Gama: -7,-54,12,16,-48,2,-25,-39,-43,-47,-14,-63,-15,-24
Rofog: -33,-32,-24,-81,-53,-82,-12,7,-29,-54,-8,-16,-4,8
zer: -18,-75,-19,-86,-33,-91,-31,0,-20,-33,-5,-14,-16,3
Buzub: -12,-15,-27,-86,6,-72,-3,26,11,-1,3,33,-1,20
Rak: 3,-49,18,31,-34,18,-23,-45,-30,-34,-11,-60,-17,-29
Nusi: -20,-53,-19,-83,-33,-83,-19,4,-20,-37,-5,-10,-9,4
rodo: 9,-70,-20,-87,31,20,-22,-69,26,-106,-22,36,-13,18
mami: -31,-36,6,13,-96,3,-17,-49,-75,-100,-24,-91,-12,-28
pevat: -46,57,-7,8,-94,20,26,-22,-69,-106,-22,-59,12,-10
20,26,-22,-69,-106,-22 => pevat
gone Rak: -34,18,31,-45,-17,-30,-49,-11,-23,-34,3,-60,18 => -29

Rofog: 26,-76,44,-18,1,-14,14,7,-17,26,60,-21,-85,-94,-45,13,41,70,-1,9
Gama: -32,-29,-18,-14,7,44,1,-17,14,26,0,-27,-23,21,-5,-41,32,19,-15,23
rodo: 26,-76,44,-18,1,-14,60,7,-21,26,-17,-21,-85,-93,-45,5,-23,-34,24,-19
44,-18,1,-14,60,7,-21,26 => rodo
tail: -21,-85,-94,-45 => 13,41,70,-1,9
gone Rofog: 70,14,-14,-1,26,7,-17,44,-18,60,41,-94,-85,26,1,-21,9,-45,-76 => 13
size: 26,-76,44,-18 => 4
26,-76,44,-18,1,-14,14,7,-17,26,60 => Rofog
14,7,-17,26,60,-21,-85 => Rofog
-17,26 => Rofog

Rofog: -23,6,-13,-28,-22,-9,-18,63,-17,51
Nusi: -15,-17,22,-1,1,-24,7,-39,-5,-15
pevat: -47,-42,-52,-30,-12,-32,14,-17,-15,21
vano: -18,-26,-16,-31,19,-4,-21,-67,-18,53
Rem: -39,-30,-36,10,15,-41,31,-25,21,-9
Rak: -18,-26,-16,-31,-17,-4,-21,-67,-18,53
kebal: -21,-4,5,41,-2,-30,-30,-4,-10,-29
zer: -9,-12,14,36,1,-33,52,-37,44,28
mami: -3,4,17,-22,-49,-6,1,19,-6,102
rodo: -37,-27,-23,4,-3,-35,-1,-58,-13,1
Buzub: 19,33,45,50,-20,-15,-18,22,-1,10
Gama: -18,-26,-16,-31,-17,-4,-21,-67,-18,24
size: -18,-26,-16,-31,19,-4,-21,-67 => 8
size: -15,-17,22,-1,1,-24,7,-39,-5,-15 => 10
gone Rofog: 51,-9,-18,-23,-28,6,-22,-13,63 => -17
-15,-18,22 => Buzub
33,45,50,-20,-15,-18 => Buzub

zer: 0,-1,-2,1,2,1,-1,-1,-1,-4,1,0,-1,1,-3
Nusi: 0,-3,-8,0,1,8,-1,0,0,-2,2,2,-4,-1,3
rodo: 0,1,4,-1,0,-1,1,0,4,0,-1,2,-2,2,-2
Rem: -1,-2,-8,0,3,4,1,-1,2,-4,7,1,2,1,4
vano: -1,-4,0,2,2,-1,-1,0,1,-1,0,3,0,-1,-1
mami: 3,4,3,0,0,-5,-3,0,-1,1,-2,1,0,-1,-1
Rak: -17,-9,-25,7,50,-13,48,-28,-19,64,-1,31,5,-27,14
Rofog: -26,-15,15,20,57,21,42,-11,8,19,-10,12,101,19,17
Gama: -59,8,-14,98,-55,-72,30,56,-55,-43,-23,109,-30,-56,-39
kebal: 0,1,4,-1,0,-1,1,0,4,0,-1,2,-2,2,0
pevat: 1,4,8,1,-1,-5,-3,3,0,0,-1,1,-2,2,-4
Buzub: -19,-8,-15,8,46,-18,46,-28,-19,67,-6,30,5,-28,8
gone Rak: 31,50,-28,48,64,-19,-1,14,-17,7,-27,-9,-25,5 => -13
gone vano: -1,2,1,0,-1,-1,-1,3,0,-1,2,0,0,-1 => -4
size: -1,-2,-8,0,3,4,1,-1,2,-4,7,1,2,1 => 14
tail: -5,-3,3,0 => 0,-1,1,-2,2,-4
tail: 31,5,-27 => 14
size: 0,1,4,-1,0,-1 => 6

Rem: 34,43,-34,-63,-57,-35,-18,-25
Gama: 30,13,90,-63,-57,-34,-18,-37
zer: 20,-29,-4,-58,-86,-52,68,36
Rofog: 88,-62,43,-57,-28,11,71,53
pevat: -26,-63,43,-57,-34,-18,48,52
tail: -63,43,-57 => -34,-18,48,52
43,-34,-63,-57 => Rem
gone Rem: -57,-35,-18,43,-25,-63,34 => -34
tail: -63,-57,-35,-18 => -25
tail: 88,-62 => 43,-57,-28,11,71,53

Buzub: 21,62,-38,-60,-8,-50,18,-54,-24,-65,2,-7,42,3,-64,-13,-12,-9,64
mami: 56,49,-47,-34,2,-43,8,-55,2,-7,-65,-24,-25,-12,-95,29,31,-28,25
vano: 56,49,-47,-34,2,-43,8,-55,2,-7,-65,-24,-25,-12,-95,29,5,-26,57
56,49,-47,-34,2,-43,8,-55,2,-7,-65,-24,-25,-12,-95,29,5,-26,57 => vano
56,49,-47,-34,2,-43,8,-55,2,-7,-65,-24,-25,-12,-95,29,31,-28,25 => mami

kebal: 40,-79,-19,-78,-1
rodo: 54,58,-115,-48,40
Nusi: 54,59,-115,-48,90
gone kebal: 40,-19,-1,-79 => -78
gone kebal: -78,-1,-79,40 => -19
tail: 59,-115 => -48,90
tail: 54,59,-115,-48 => 90
gone kebal: 40,-78,-1,-19 => -79

Gama: 17,-6,5,-6,22,-34,1,-7,7,17,-20,-1,15,-21,-7,-1,-21,-11
pevat: 24,3,-24,4,-7,-12,-22,-40,7,26,-14,-17,-8,-22,25,21,-19,-2
mami: 6,3,16,15,-14,-35,-14,16,14,13,-21,2,-53,-5,17,13,-13,-33
Nusi: 19,19,-3,-6,-16,-4,1,-2,-17,1,3,7,-9,9,-10,-11,-11,-3
zer: 3,-6,-13,-1,-17,-5,16,3,-1,17,-38,-18,-35,4,-22,8,-13,-43
Rofog: 3,-6,-13,-6,-1,22,-3,19,21,-6,0,37,-16,9,-11,8,-26,-8
rodo: 23,-19,13,-17,-18,-10,2,-11,-14,16,16,1,7,9,8,15,8,-20
Buzub: 13,13,13,30,-1,5,-1,12,-9,-16,20,9,1,23,23,-9,-16,-20
Rem: -17,-12,3,-1,8,-11,2,-12,11,23,-22,-47,-19,-9,-5,31,16,-17
vano: 4,47,31,30,-30,14,-11,-19,-12,31,-19,-1,7,2,-44,0,-57,-31
kebal: -19,-24,-44,-24,-11,-49,-3,28,18,-27,-25,21,3,34,26,7,-6,-102
Rak: 1,24,14,1,1,-7,-12,11,-28,-14,18,16,-32,-1,-17,-28,-15,-16
tail: 9,-11 => 8,-26,-8
size: 3,-6,-13,-1,-17,-5,16,3,-1,17,-38,-18,-35,4 => 14
size: 1,24,14,1,1,-7,-12,11,-28,-14,18,16,-32,-1,-17,-28,-15,-16 => 18
3,-6,-13,-1,-17,-5,16,3,-1,17,-38,-18,-35,4,-22,8,-13,-43 => zer

